Each row below holds a small network's activations on one record, seen along a few directions.
After each row come some of the record's fields: T, Y, W, K.
A field that a record lacks is written absent.
Other fields move the rows too, some of them a lot.
In the rows, zero is written as 500.
Strong random noise was added to every row along 7 fixed directions; ignore it. To show where, here is one row again and again, with new noise each time:
[648 279 483 551 366 426 512 702 673 514 422 434 665 603 487 817 611 535
 631 363 578 297 438 566]
[504 697 609 566 531 384 479 430 332 266 473 564 298 317 560 528 468 513
 584 628 352 678 183 370]
[509 329 651 571 515 501 651 446 426 368 378 632 460 462 420 892 478 734
 537 702 453 585 420 435]
[628 454 256 495 445 429 381 610 710 597 514 458 733 647 461 510 609 332
 472 304 651 337 708 573]
[509 369 466 451 404 485 400 600 543 509 566 353 634 522 564 590 611 498
 576 394 541 374 387 596]
[724 479 444 704 643 353 720 533 522 455 409 472 408 340 264 732 333 620
 485 463 336 694 412 537]
[484 646 421 526 622 366 303 539 415 339 642 521 414 424 519 436 500 521
 447 504 413 719 476 431]
[443 537 402 459 576 476 362 465 429 445 642 496 521 476 490 485 522 513
 416 542 484 621 560 523]
[529 568 476 473 381 499 491 433 512 469 453 654 562 600 506 717 599 369
 548 651 596 383 516 506]

[534 335 533 565 530 542 606 351 533 414 213 605 584 440 462 428 478 593
 492 491 578 450 537 294] : {T: absent, Y: absent, W: absent, K: k3}
[520 693 374 497 512 379 243 607 553 422 563 497 490 523 607 225 565 334
 509 339 538 504 513 406] : {T: absent, Y: absent, W: absent, K: k1}
[774 290 397 669 508 395 656 644 667 535 319 286 613 370 368 552 435 574
 593 183 470 380 328 558] : {T: absent, Y: absent, W: absent, K: k3}
[493 769 499 498 482 490 586 236 492 502 298 632 435 451 539 253 466 222
 473 583 552 542 542 322] : {T: t1, Y: y2, W: absent, K: k1}
[496 667 536 475 436 398 342 629 376 358 700 496 383 474 599 683 580 488
 623 600 421 524 244 563] : {T: t2, Y: y2, W: absent, K: k1}
[415 426 638 478 497 601 584 421 382 476 488 499 437 434 522 515 455 643
 519 603 443 513 374 506] : {T: t2, Y: y1, W: absent, K: k1}
[542 510 233 396 411 586 430 470 658 723 541 423 747 646 463 335 580 218
 439 351 705 243 736 674] : {T: absent, Y: absent, W: absent, K: k1}
[540 426 449 620 714 425 497 491 540 379 386 707 481 508 381 459 419 705
 347 505 507 708 809 256] : {T: t2, Y: y2, W: absent, K: k1}
[421 616 381 399 504 548 291 534 468 560 721 394 535 524 584 203 538 390
 450 400 506 445 520 609] : {T: t2, Y: y1, W: w2, K: k3}
[522 624 414 504 548 493 475 400 438 466 515 493 477 400 484 329 463 432
 468 499 471 527 446 488] : {T: t1, Y: y2, W: absent, K: k3}
[442 413 474 525 626 476 460 341 472 376 392 616 562 445 473 444 496 599
 375 554 526 679 663 300] : {T: t2, Y: y1, W: absent, K: k3}
[478 364 635 565 557 524 688 458 468 503 364 491 417 424 433 632 394 670
 494 552 442 632 470 452] : {T: absent, Y: absent, W: absent, K: k1}
[388 286 542 441 559 628 522 513 412 525 643 551 522 577 410 761 485 769
 415 671 500 550 651 612] : {T: t1, Y: y2, W: absent, K: k1}
[371 628 363 390 583 506 283 447 410 501 736 453 511 493 540 311 529 426
 375 519 498 635 613 556] : {T: t1, Y: y1, W: absent, K: k1}
[544 307 480 543 535 497 580 480 534 500 403 462 589 460 430 586 476 631
 475 448 518 518 530 480] : {T: absent, Y: absent, W: absent, K: k1}
[381 501 670 500 561 556 554 498 416 496 524 521 337 488 520 467 412 627
 473 582 406 648 492 461] : {T: t1, Y: y1, W: w2, K: k1}
[319 330 700 400 417 604 496 490 442 514 503 434 507 529 630 572 562 618
 551 565 514 479 413 495] : {T: t1, Y: y1, W: absent, K: k1}
[660 612 570 638 449 328 564 719 610 486 392 393 349 451 528 532 449 406
 668 308 412 505 254 480] : {T: absent, Y: absent, W: absent, K: k1}
[394 743 550 390 403 623 553 254 437 585 437 561 446 504 599 221 500 217
 502 622 563 413 488 465] : {T: t1, Y: y2, W: w2, K: k1}
[494 510 408 336 228 542 335 546 522 554 649 435 711 640 627 725 747 276
 643 550 663 155 377 712] : {T: t2, Y: y2, W: absent, K: k3}
[359 165 639 403 414 617 491 460 453 458 485 468 650 537 562 763 621 697
 544 608 569 419 449 517] : {T: t1, Y: y1, W: w1, K: k3}
[546 638 580 588 521 479 599 453 424 407 433 678 333 475 442 628 421 529
 526 663 415 573 416 451] : {T: t1, Y: y1, W: absent, K: k3}
[422 345 508 499 670 611 590 369 353 493 554 432 472 341 388 424 365 756
 374 556 396 658 508 536] : {T: t1, Y: y2, W: absent, K: k3}
[694 492 333 641 610 389 638 515 777 633 252 497 584 528 349 285 401 354
 392 229 570 540 823 374] : {T: t1, Y: y2, W: w2, K: k1}
[668 674 349 539 424 456 478 556 617 553 468 547 549 569 480 388 528 274
 550 394 569 285 519 535] : {T: t2, Y: y2, W: w2, K: k3}
[436 483 607 433 346 581 445 526 496 484 477 603 528 632 627 551 605 485
 594 577 594 298 458 474] : {T: t2, Y: y1, W: absent, K: k1}
[521 529 369 419 392 497 343 535 544 530 583 411 649 541 585 414 629 346
 549 402 597 303 455 577] : {T: t2, Y: y2, W: absent, K: k3}
[521 317 423 475 532 519 471 705 514 639 739 162 562 445 456 511 464 640
 499 281 404 480 390 789] : {T: t2, Y: y1, W: absent, K: k1}
[443 574 518 428 415 520 409 570 549 572 566 492 512 620 606 424 574 383
 527 469 559 406 553 525] : {T: t2, Y: y1, W: w2, K: k1}
[331 194 541 421 577 609 375 407 446 401 469 503 660 473 578 325 563 754
 410 484 586 511 632 323] : {T: t2, Y: y2, W: w2, K: k3}
[521 562 408 468 487 565 540 353 463 544 489 504 556 453 464 395 488 406
 468 536 532 416 497 548] : {T: t2, Y: y2, W: absent, K: k3}
[402 201 495 452 556 616 452 478 453 468 535 478 630 504 460 581 524 742
 435 526 551 489 589 520] : {T: absent, Y: absent, W: absent, K: k3}
[328 659 664 428 507 587 532 365 290 510 585 370 297 322 620 247 409 485
 516 574 338 632 217 537] : {T: t2, Y: y1, W: absent, K: k1}
[523 358 524 478 423 562 546 530 494 518 512 461 580 514 483 688 549 577
 569 534 523 345 407 603] : {T: t2, Y: y2, W: w2, K: k3}
[584 572 506 555 467 441 497 711 630 585 513 489 439 614 507 489 486 445
 548 370 491 429 545 532] : {T: t2, Y: y1, W: w2, K: k1}
[360 286 577 395 446 721 560 368 463 596 468 463 615 535 528 424 514 590
 467 542 568 359 536 557] : {T: t1, Y: y1, W: w2, K: k3}
[614 535 484 658 622 221 291 732 505 180 518 632 404 462 514 670 542 681
 545 461 422 704 455 269] : {T: t2, Y: y2, W: absent, K: k3}
[462 405 537 479 519 541 503 510 425 470 572 486 499 476 489 590 495 647
 497 559 474 516 465 538] : {T: t2, Y: y2, W: absent, K: k1}
[475 592 531 505 468 504 530 498 503 506 477 729 428 658 452 783 513 458
 483 716 568 536 681 485] : {T: absent, Y: absent, W: absent, K: k1}
[429 755 503 411 352 500 437 417 536 540 495 737 488 722 570 652 620 178
 505 722 633 451 674 487] : {T: t1, Y: y1, W: w2, K: k1}
[593 531 535 583 481 481 671 468 635 571 275 604 486 559 447 469 443 403
 497 463 545 469 628 395] : {T: t2, Y: y1, W: w2, K: k1}
[395 197 557 516 657 502 344 622 522 369 499 541 563 532 539 390 520 860
 408 400 528 610 715 280] : {T: t2, Y: y2, W: w2, K: k1}
[536 425 519 593 652 488 603 527 489 485 480 523 420 444 376 517 373 696
 424 490 404 652 573 472] : {T: t2, Y: y1, W: w1, K: k1}

Which values does each new row have?
[402 344 554 459 530 592 553 319 466 488 379 516 586 455 519 385 494 587
 433 531 553 531 573 387] : {T: t2, Y: y1, W: absent, K: k1}
[607 530 548 588 475 334 516 677 609 497 437 299 434 419 560 435 480 424
 619 251 413 548 286 477] : {T: t1, Y: y1, W: w2, K: k1}
[374 343 531 417 467 516 282 542 424 364 593 503 595 528 625 580 638 653
 521 543 557 478 461 444] : {T: absent, Y: absent, W: absent, K: k3}
[589 357 561 601 520 561 820 441 633 658 255 558 520 548 340 604 373 545
 450 484 516 489 673 497] : {T: t2, Y: y1, W: w2, K: k1}
[389 532 441 431 599 659 621 284 441 685 542 490 493 481 399 307 376 466
 307 582 492 605 728 591] : {T: t2, Y: y1, W: absent, K: k1}
[579 283 639 582 463 539 704 563 509 501 390 458 489 456 427 753 447 703
 599 505 435 419 322 559] : {T: t2, Y: y1, W: w2, K: k3}
[365 582 620 444 484 556 447 544 427 531 610 494 366 549 588 434 478 514
 501 556 446 561 472 527] : {T: t1, Y: y1, W: absent, K: k1}
[333 369 563 411 555 680 505 435 334 545 676 430 478 463 483 497 445 708
 424 611 429 545 477 646] : {T: t2, Y: y1, W: absent, K: k3}
[726 469 479 684 527 351 637 537 678 417 189 652 525 506 409 562 469 491
 542 399 550 477 583 278] : {T: t2, Y: y2, W: w2, K: k1}
[527 658 581 596 527 394 468 537 610 407 300 741 393 602 568 344 493 418
 496 477 543 570 670 194] : {T: t2, Y: y1, W: w2, K: k1}
[178 422 694 357 536 598 343 348 310 347 552 654 462 526 669 498 588 678
 424 771 545 676 613 288] : {T: t2, Y: y2, W: absent, K: k1}
[290 259 469 421 686 615 309 461 484 469 549 542 609 554 537 166 502 764
 286 431 585 617 871 317] : {T: t1, Y: y2, W: absent, K: k1}
[493 186 369 501 629 532 465 506 659 571 413 418 731 533 430 296 500 632
 348 267 616 508 834 410] : {T: t1, Y: y2, W: w2, K: k1}
[592 384 583 550 464 576 759 424 432 534 409 366 480 321 415 596 406 598
 597 511 399 400 196 622] : {T: t2, Y: y2, W: w2, K: k3}
[523 610 350 567 711 411 347 585 498 452 637 479 425 446 437 229 406 548
 362 358 402 704 629 464] : {T: t1, Y: y1, W: w2, K: k3}
[495 420 530 491 472 598 648 395 463 536 433 575 520 517 407 702 473 542
 498 649 537 451 521 568] : {T: absent, Y: absent, W: absent, K: k1}
[456 320 422 459 568 555 434 527 456 519 627 326 590 424 461 465 493 640
 450 414 474 515 472 620] : {T: absent, Y: absent, W: absent, K: k3}
[515 396 398 504 589 467 395 639 525 512 642 402 553 502 463 470 496 631
 441 374 481 544 587 560] : {T: t2, Y: y2, W: absent, K: k1}
[550 423 420 503 483 554 544 493 640 623 396 502 623 592 465 346 495 443
 454 365 607 362 683 489] : {T: t1, Y: y1, W: absent, K: k1}
[573 339 442 479 417 591 650 392 550 613 388 376 670 449 442 512 506 460
 532 431 566 301 427 608] : {T: t1, Y: y2, W: absent, K: k3}
[723 617 368 620 525 444 702 373 615 590 263 376 531 319 408 157 377 286
 511 261 468 421 385 472] : {T: t2, Y: y1, W: w2, K: k3}
